Each row below holds a small network's activations on one input, seen along a few directions.
In each table, some parts of the input vary, and every possible input appears once, in random order.
A made-up example of a description, with smaller parts first: ring(5) and (point or ring(11) or (values(3) and line(6))).
Shared parts are said once, and a part with two or three values counts as separate values.
In the rows, zero is written as 100.

Other details of the inputs shift rows strongly along two fixed directions, in all tables alike. That doesn't count.

Rows:
r1: 99,102,84,42,164,101,72,123,117,49,82,93,86,104
r2: 91,129,69,106,128,122,122,84,98,89,111,121,87,67
r3: 113,104,67,50,133,111,76,134,131,45,86,74,72,94
r4: 118,106,97,36,143,106,84,77,116,44,86,80,65,79
r5: 127,69,152,80,75,69,53,109,110,69,158,78,107,127
r6: 116,80,141,75,76,45,52,109,114,109,136,98,111,145
r7: 90,85,102,123,51,87,103,76,90,115,106,118,101,115
r8: 105,95,69,47,144,103,74,134,124,50,93,81,71,90
r9: 116,87,94,63,144,113,77,122,112,35,90,86,56,73
r10: 91,88,101,122,60,70,100,100,68,131,99,84,117,100
r11: 114,132,90,133,94,122,141,91,81,165,94,126,107,86
r12: 112,84,91,71,137,125,84,122,119,50,93,79,72,71
r13: 109,70,145,72,64,63,60,84,94,56,118,84,104,156
r14: 106,115,84,48,146,114,84,133,127,40,83,74,85,108
r15: 78,108,96,143,107,130,136,108,93,115,104,123,119,84
r16: 103,96,106,123,75,87,105,97,72,125,104,96,135,128
r17: 74,133,85,138,114,90,111,88,104,155,94,120,98,87
r18: 86,116,98,119,138,130,134,111,97,95,79,121,88,72
r19: 104,78,126,129,62,85,110,94,97,125,92,112,96,105
r20: 119,72,140,68,58,67,57,75,112,78,142,74,110,141
r21: 95,140,69,96,129,123,124,113,126,112,95,105,94,79
r22: 84,127,69,93,147,102,112,94,113,123,85,116,87,76
r23: 95,129,55,104,111,132,111,120,123,104,71,111,93,74
r24: 98,82,140,125,74,97,118,94,102,123,92,99,121,118
r25: 108,97,97,39,148,111,87,88,108,27,66,79,72,93
r26: 95,102,84,45,165,93,72,114,114,51,73,85,78,104
r27: 75,118,57,114,136,104,94,104,106,109,70,107,75,76
r28: 88,131,67,86,127,122,120,92,77,113,98,93,101,62
r29: 99,79,113,115,57,85,105,77,95,117,88,111,98,107
r30: 79,126,85,135,85,112,141,61,93,143,104,134,105,84
r31: 102,100,129,132,76,85,105,99,92,119,139,123,106,100
r32: 110,59,128,77,69,38,41,111,108,93,112,87,95,147
r33: 109,91,136,115,77,94,112,84,112,132,110,96,111,101
r34: 100,78,145,89,84,40,38,109,102,84,109,78,102,159
r35: 77,114,70,99,124,139,129,78,102,88,80,105,106,86
r36: 106,88,65,57,131,123,73,105,112,25,106,77,75,82
r37: 83,97,82,150,87,126,129,108,96,127,109,126,108,72
r38: 121,56,143,94,59,60,50,119,95,62,140,92,91,130
r39: 95,118,79,90,126,132,130,68,115,108,81,101,95,63
r40: 101,126,72,129,101,110,130,84,81,148,105,109,121,82
r41: 98,112,44,115,116,125,121,99,82,116,81,101,103,70
r42: 149,65,135,76,54,69,52,115,85,89,113,78,95,146
r43: 84,135,88,135,89,121,130,114,111,136,77,124,124,103
r44: 134,74,139,89,66,73,60,108,81,93,115,75,118,161
r45: 99,105,85,46,158,105,83,133,120,45,89,81,84,104
r46: 78,113,101,148,104,118,137,107,83,115,102,137,109,86
r47: 78,123,73,99,135,111,125,101,70,98,69,82,107,72
r48: 93,120,110,140,106,114,137,97,100,138,107,130,95,70
r49: 83,112,54,92,115,125,113,104,72,103,83,92,95,64
r50: 122,73,137,75,66,68,53,92,109,65,156,76,110,135
r51: 85,109,113,139,101,114,147,90,92,132,70,125,105,90
r52: 119,87,95,127,61,97,94,103,80,137,103,101,110,120
r53: 98,73,111,118,52,94,107,77,103,127,93,102,112,108
r54: 100,74,123,137,56,96,116,93,104,140,95,105,112,103
r55: 122,130,84,41,140,114,69,118,138,51,95,77,80,88
r56: 88,131,70,93,140,114,123,114,119,117,101,112,93,75
r57: 84,110,52,93,138,115,107,115,112,108,76,123,87,75
r58: 125,105,110,119,74,94,98,92,85,144,119,100,116,119
r59: 87,96,117,133,69,89,109,92,82,102,118,122,117,124
r60: 95,84,141,133,78,101,112,111,100,119,109,105,121,115
r61: 105,99,140,131,70,83,121,81,100,143,107,116,104,103
r62: 81,99,114,122,63,90,112,99,59,136,105,98,135,119
r63: 87,90,114,131,67,99,108,93,91,106,122,110,129,124
r64: 144,75,152,73,68,71,60,114,81,82,110,77,107,160
r65: 78,99,67,127,81,126,128,75,100,123,91,116,106,84
r66: 98,117,93,107,137,135,126,103,116,106,102,104,91,57
r67: 110,114,83,41,149,91,78,100,90,54,96,51,83,70
r68: 92,84,128,116,66,97,116,76,99,122,89,101,126,122
r69: 93,85,101,134,55,86,100,93,86,107,122,122,103,110
Each input here is: values(3) and (line(5) or line(6) or (values(2) and ring(6))).
Changing only the values(3) part turns r30 into r13. The same change can be made to r33. Which row results? -> r24
Changing only the values(3) part turns r43 into r55. The same change can be made to r51. Which row results? -> r61
A walk changes only the line(6) part. It starts at r43 and steps to r14. List the rest of the walk in order. -> r45, r1, r26, r34
Which other rows does r68 become when the values(2) part takes its other values? List them by row number. -> r25

Rows:
r70: 95,122,68,96,122,120,124,89,89,114,74,99,98,77
r71: 99,99,132,119,68,68,90,105,104,137,127,108,119,129
r72: 86,122,58,123,106,128,124,102,105,121,102,120,101,73
r73: 111,99,126,112,63,70,92,91,96,141,117,97,118,124
r74: 113,81,118,65,116,107,78,111,110,37,103,73,88,99
r75: 91,114,84,106,126,128,132,75,104,94,96,113,88,60
r76: 124,96,114,43,126,81,56,112,126,58,109,73,78,110
r77: 92,89,131,125,65,69,91,113,106,127,117,116,117,133
r78: 107,79,109,57,121,84,58,120,111,40,94,76,85,123
r79: 99,87,132,123,60,69,92,108,112,132,110,115,111,130
r80: 122,99,108,44,125,80,56,107,106,57,114,64,92,114
r81: 96,122,83,130,115,133,135,107,92,116,94,125,103,80
r82: 81,114,68,106,125,123,122,100,87,102,70,106,102,83
r83: 84,110,72,110,124,121,122,104,108,105,65,114,89,82
r84: 81,113,85,124,105,130,139,67,96,108,94,124,96,70
r85: 97,107,85,105,119,136,131,80,99,101,84,107,92,64
r86: 101,81,117,130,54,69,85,104,84,127,128,107,108,114
r87: 96,89,135,141,30,62,103,90,70,161,121,106,141,143
r88: 120,85,121,72,110,103,80,117,105,57,111,79,91,107
r89: 92,110,51,104,114,129,119,94,91,101,87,103,94,69
r90: 113,82,104,64,104,90,71,103,98,64,83,75,91,115
What is each input in this table made of? -> values(3) or line(6) or (values(2) and ring(6))
Which other rows does r79 become when the values(2) part takes its other values? List them by row number. -> r77

Rows:
r91: 86,103,129,152,73,94,132,113,114,153,100,140,127,126
r92: 68,137,37,127,139,119,126,116,98,126,82,133,88,67
r93: 105,99,74,60,140,128,107,95,94,50,58,79,89,93
r94: 80,126,27,120,124,128,126,106,83,130,66,121,90,63
r95: 116,81,69,54,117,101,67,99,86,33,91,73,72,91
r96: 79,83,118,143,61,59,88,122,96,146,110,116,122,140
r97: 129,74,145,82,64,70,72,85,78,85,98,70,114,144
r98: 89,101,60,69,139,131,108,103,94,50,49,80,83,74
r99: 112,85,137,118,44,73,106,79,62,139,113,91,128,127
r100: 75,101,116,142,62,95,141,37,98,155,102,130,112,88
r101: 120,92,114,59,118,105,83,86,92,43,126,64,94,89
r102: 74,105,42,128,121,140,143,93,80,111,56,113,96,59
r103: 102,101,67,71,131,134,96,87,96,36,108,92,77,69
r104: 93,87,111,157,57,104,121,100,100,131,121,136,99,94
r105: 116,119,84,74,154,141,113,103,118,60,109,84,74,51
r106: 112,116,77,45,143,95,56,121,113,58,117,72,89,100
r107: 111,97,84,64,140,98,65,130,125,43,109,100,65,87
r108: 79,82,114,172,63,113,136,104,104,144,103,137,108,93
r109: 71,135,69,114,143,121,135,115,108,124,65,122,107,96
r110: 88,94,94,116,117,102,100,129,121,97,96,119,91,91
r111: 88,106,124,149,80,117,145,70,76,135,91,124,123,98
r112: 121,65,144,85,50,77,62,83,87,70,152,76,117,130
r113: 97,117,128,134,89,92,124,108,101,154,117,128,116,101
r114: 95,94,96,78,139,135,103,120,128,41,75,94,71,75
r115: 119,68,136,74,62,58,59,114,95,95,95,74,119,168
r116: 110,107,119,99,118,123,120,98,104,97,108,104,88,77
r117: 90,123,65,99,116,98,91,116,104,104,111,108,95,99
r118: 101,104,103,142,51,94,131,76,65,158,115,98,134,99
r119: 117,89,126,55,123,104,85,86,86,45,112,73,89,95
r120: 94,68,114,135,39,62,83,113,82,148,98,101,125,142
r121: 120,60,143,42,106,90,61,96,104,11,104,65,93,136
r122: 111,94,88,45,116,89,82,56,109,68,81,72,76,88
r123: 64,106,80,126,116,142,146,91,92,91,66,118,101,67
r124: 74,75,110,153,66,106,126,87,81,119,101,122,116,98
r125: 114,83,122,66,67,46,58,74,110,119,100,77,99,134
r126: 95,134,67,109,132,127,130,98,85,135,51,106,104,84
r127: 107,105,69,92,96,119,105,83,80,96,103,85,108,81
r128: 111,95,130,113,53,64,93,99,71,159,109,93,129,136
r129: 88,126,107,144,76,77,118,105,89,173,126,111,133,112
r130: 71,116,83,106,123,99,105,128,110,105,72,108,102,104
r131: 110,56,133,98,54,71,65,90,84,63,134,93,99,127
r132: 88,82,146,139,51,68,96,127,117,129,109,122,121,136
r133: 73,103,86,142,69,99,124,112,86,157,64,115,123,110
r134: 70,149,82,151,114,110,154,102,83,187,91,136,122,83
r135: 100,96,114,106,114,129,124,105,120,84,87,112,93,97
r136: 131,86,155,85,73,54,59,119,115,94,154,80,111,133
r137: 94,130,91,129,139,155,155,92,109,114,71,127,89,59
r138: 113,93,115,57,124,101,85,72,143,63,102,90,63,80
r139: 127,81,143,85,64,62,50,119,118,90,156,89,112,135
r140: 67,148,56,105,147,108,132,75,123,147,71,125,87,64
r141: 133,77,94,36,90,68,27,117,98,48,118,57,86,134
r142: 98,125,79,58,163,108,99,86,149,79,85,107,63,61
r143: 107,79,107,129,25,77,94,82,71,126,126,101,122,128
r144: 116,108,82,70,138,141,96,104,121,53,116,89,76,62
r145: 106,120,114,102,131,108,109,113,118,102,89,114,96,97
r146: 87,132,58,125,124,129,126,114,117,115,107,136,90,65
r147: 118,91,155,82,83,47,53,115,101,99,114,81,114,163
r148: 126,87,97,57,120,116,67,111,124,25,125,83,64,88
r149: 132,83,129,72,61,52,52,108,85,107,130,57,119,142
r150: 109,124,39,57,147,129,88,108,97,80,85,76,89,69
What is each input in this table made of? -> ring(6) and (point or ring(9))
Changing only the ring(6) part turns r93 into r135. The same change can be made to r118. Which row results? -> r105
Changing only the ring(6) part turns r138 into r100. The same change can be made to r148. Which row results? -> r103
Which other rows agree with r109 in the ring(6) part? List them by row number. -> r92, r96, r106, r117, r129, r130, r134, r140, r147
Which other rows does r102 become when the ring(6) part takes its other values? List them by row number. -> r96, r108, r110, r120, r124
Which other rows does r104 become when the ring(6) part takes its other values? List them by row number. -> r92, r94, r95, r107, r131
